These are the activations of a small neural network, seen along a few directions. Each row is one input.
Each table varies a few parts of the input and shows all the possible inputs, shuffled.
Descriptions start from the smaller parts, as in this example, which fits no table here: one of 3 separate values, together with either a single point or one of 11 places around a ring or (one of 5 places around a ring, together with one of 6 places along a line).
Shared parts are said once, and a part with two or three values counts as separate values.

Other details of the inputs shift rows strongly along two fixed directions, in all tables alike. That doesn't count.

Rows:
x1: -8,-33,13,1,8,40,16,19,-5,29,-20,-3,-12,19,-26
x2: 8,9,6,7,-2,-36,5,2,-11,-20,-32,16,2,4,5
x3: 17,0,2,10,0,-31,2,-1,-1,1,-28,2,13,8,-11
x4: -10,-17,0,-1,5,40,14,2,18,37,11,17,-19,21,-22
x5: -9,-2,14,9,-8,36,19,1,13,13,18,12,-9,15,-9
x6: 5,26,-2,6,-5,-25,0,-17,-2,-19,-1,38,-4,7,17
x7: 7,-6,-1,11,-22,6,16,-14,15,0,3,29,-4,13,3
x8: -4,5,-11,-12,6,-10,-25,5,-29,-23,4,-39,22,-35,11
x9: -18,-19,-4,-3,-2,39,-1,23,6,7,11,-38,4,-15,11
x10: -22,-19,-3,-15,12,32,-21,12,-16,11,11,-60,13,-34,-7
x11: 7,-3,-2,13,7,-10,10,13,13,10,-26,14,-4,20,4
x12: 12,11,4,11,-6,-35,3,-5,-15,-19,-34,9,15,5,-6
x13: -18,-16,11,10,12,44,19,23,5,29,-19,0,-12,24,-14
x14: -1,19,-20,-7,-7,-21,-19,14,-15,-45,14,-29,20,-36,45
x15: -6,-30,12,1,-2,40,11,-16,2,37,1,4,-5,17,-40
x16: -7,-19,3,4,-9,44,22,5,25,31,20,10,-13,19,-22
x17: 17,11,5,3,0,-40,3,0,-4,-17,-32,9,-2,6,5
x18: -26,-9,-11,-15,21,43,-16,28,-14,4,19,-46,1,-27,17
x19: 2,1,6,18,-13,1,22,14,8,-6,-22,13,2,21,3
x20: -15,-5,-3,-22,10,12,-17,-2,-2,7,36,-20,-5,-24,-5
x21: 7,18,8,1,-5,-32,-1,-21,-8,-19,-3,31,-3,3,3
x22: 11,-4,2,17,-9,-8,18,15,20,4,-18,9,3,20,5
x23: 18,19,-4,12,-14,-31,4,-13,18,-16,12,26,3,4,17
x24: 11,9,-19,7,-5,-35,1,8,5,-16,-29,19,2,6,16
x25: -12,-23,4,2,2,48,13,-5,12,35,6,17,-18,18,-14
x26: 17,20,7,-2,-2,-36,-4,-22,-2,-16,-1,23,-7,5,2
x27: -4,-6,5,3,11,24,6,-2,18,30,15,14,-15,16,-8
x28: 11,21,1,3,0,-14,2,-15,7,-5,1,28,-11,14,9
x29: -7,-23,11,-5,0,26,6,-12,3,23,6,10,-13,8,-19
x30: 12,-4,-4,5,-9,-36,-1,-4,-7,-18,-35,15,2,0,9
x31: -8,3,-14,-19,9,-20,-25,16,-11,-17,7,-36,7,-37,15
x32: 2,-12,-8,12,-4,0,9,6,5,3,-33,17,-5,16,6
x33: 13,-2,5,6,4,-31,4,6,3,0,-26,9,0,8,0
x34: -1,-17,9,-1,0,29,6,-14,-10,21,6,6,-1,14,-32
x35: 1,2,-13,-9,1,-21,-17,6,-11,-11,-7,-27,18,-22,-3
x36: 10,-4,-1,1,-9,-12,5,-20,2,10,-4,20,2,14,-28
x37: -7,-7,18,3,2,25,7,-13,-5,21,6,4,-1,14,-34
x38: 2,17,-4,-11,7,-26,-27,-18,-9,-10,31,-21,15,-28,5
x39: 6,1,-3,5,-4,7,9,-11,0,2,-2,39,-10,18,2
x40: 17,7,6,7,-1,-26,5,-3,-6,-5,-32,-1,8,11,-13
x41: -4,20,-7,-7,2,-7,-12,17,0,-26,16,-41,11,-27,33
x42: -1,15,-1,-15,11,-25,-25,-11,-4,-12,33,-13,2,-28,15
x43: 14,7,0,-2,-7,-28,-2,-22,-13,-20,-2,33,-3,2,5
x44: -16,1,-17,-14,1,13,-15,28,5,-11,25,-50,12,-34,22
x45: -17,3,9,-21,17,32,-21,-6,-10,14,43,-49,3,-24,-15
x46: 13,11,9,11,-13,2,17,-9,18,1,6,23,-9,21,-2
x47: 3,20,-13,-5,-13,-12,-11,-9,-7,-34,32,2,9,-25,32
x48: -20,4,-3,-12,23,29,-13,24,-2,7,14,-47,-4,-19,14
Description of these inputs: one of 2 separate values, together with one of 4 places along a line, together with one of 6 places around a ring.
Question: Changing only the place on the ring of 6 turns x20 into x26. The same change can be made to x35. Which row results?
Answer: x40
Question: Changing only the place on the ring of 6 turns x43 into x42. The same change can be made to x8. Which row results?
Answer: x3
Question: Change only the place on the ring of 6 in x28. List by row number the other rows that result.
Answer: x4, x6, x25, x27, x39
Question: Change only the choice among 2 separate values in x27. List by row number the other rows that result.
Answer: x11

Rows:
x49: 21,14,-4,3,-22,-33,7,-16,10,-27,5,30,-1,5,11
x50: -3,-27,10,16,4,34,21,18,24,40,-14,-3,-7,28,-19
x51: -19,6,-8,-17,-5,9,-19,-3,-2,-16,41,-21,3,-36,21
x52: 3,-18,16,12,-7,32,33,21,8,22,-25,8,-9,35,-27
x53: 15,15,-15,8,-9,-28,-2,-20,-11,-21,-9,36,7,7,13
x54: -27,-13,-6,-16,28,46,-15,29,10,27,24,-57,-9,-20,6
x55: -18,12,-24,-14,0,-6,-32,10,-9,-26,24,-52,21,-53,38
x56: -31,-12,10,-16,13,54,-14,2,-12,16,31,-51,1,-26,-9
x57: -4,-14,16,8,12,25,25,22,12,27,-30,14,-20,38,-20
x58: 11,4,-7,3,-14,-46,-2,-17,-10,-18,-23,21,11,-1,-8
x59: -30,-19,1,-16,18,59,-10,32,-16,11,20,-47,-1,-26,4
x60: 8,4,3,3,-1,-11,13,-7,17,5,-1,36,-22,17,1
x61: 3,-29,13,1,-1,28,17,4,6,35,-9,-2,-6,24,-49
x62: -11,8,-6,-25,22,-12,-32,5,-11,-1,19,-35,1,-33,3
x63: 14,5,-10,3,-18,-29,1,-18,-2,-25,-1,40,-4,2,21
x64: 4,-19,22,6,-2,39,21,-3,6,29,-7,-1,-10,28,-36
x65: 17,-2,-10,0,-7,-43,-5,-17,-16,-18,-23,26,8,-1,-1
x66: 18,8,2,7,-4,-53,-5,-12,-3,-12,-17,19,10,2,-5
x67: 14,30,-11,6,3,-37,-3,-15,2,-14,-8,32,-2,10,11
x68: 17,8,-1,6,-9,-32,-2,-24,-17,-24,-20,25,3,3,11
x69: -17,22,-4,-13,15,-13,-27,22,-16,-30,28,-52,16,-46,37
x70: -14,-24,14,11,-3,43,27,20,4,23,-23,4,-8,24,-25
x71: -5,33,-5,-22,17,-29,-38,-9,-17,-29,23,-34,5,-42,33
x72: 3,-4,22,8,4,9,7,-6,3,17,-5,2,-4,14,-14
x73: 18,-5,-6,13,-16,-8,17,5,14,2,-23,9,3,20,-3
x74: 14,20,-8,5,-10,-16,1,-12,1,-15,6,14,10,6,2
x75: 15,15,3,9,-12,-38,6,-14,13,-19,5,34,-2,2,17
x76: -21,2,5,-6,19,39,-10,8,2,23,40,-32,4,-14,-3
x77: 2,-35,-1,13,-4,34,22,11,13,30,-29,16,-8,29,-15
x78: 2,17,-10,7,-11,-15,-2,-16,-4,-14,0,20,10,3,5
Question: Describe the family of inputs behind these rows.
Answer: one of 5 places along a line, together with either one of 2 separate values or one of 4 places along a line
Question: Changing only the place on the line of 5 turns x53 into x78. The same change can be made to x65. Which row results?
Answer: x58
Question: A walk changes only the place on the line of 5. It starts at x71 and steps to x72. List the rest of the walk in order.
Answer: x64, x56, x68
Question: Change only the choice among 2 separate values in x70. List by row number the other rows that result.
Answer: x55
Question: List by row number the other rows that have the place on the line of 5 in common with x60.
Answer: x54, x57, x62, x67, x71
Question: Change only the choice among 2 separate values in x69. List by row number the other rows that result.
Answer: x50
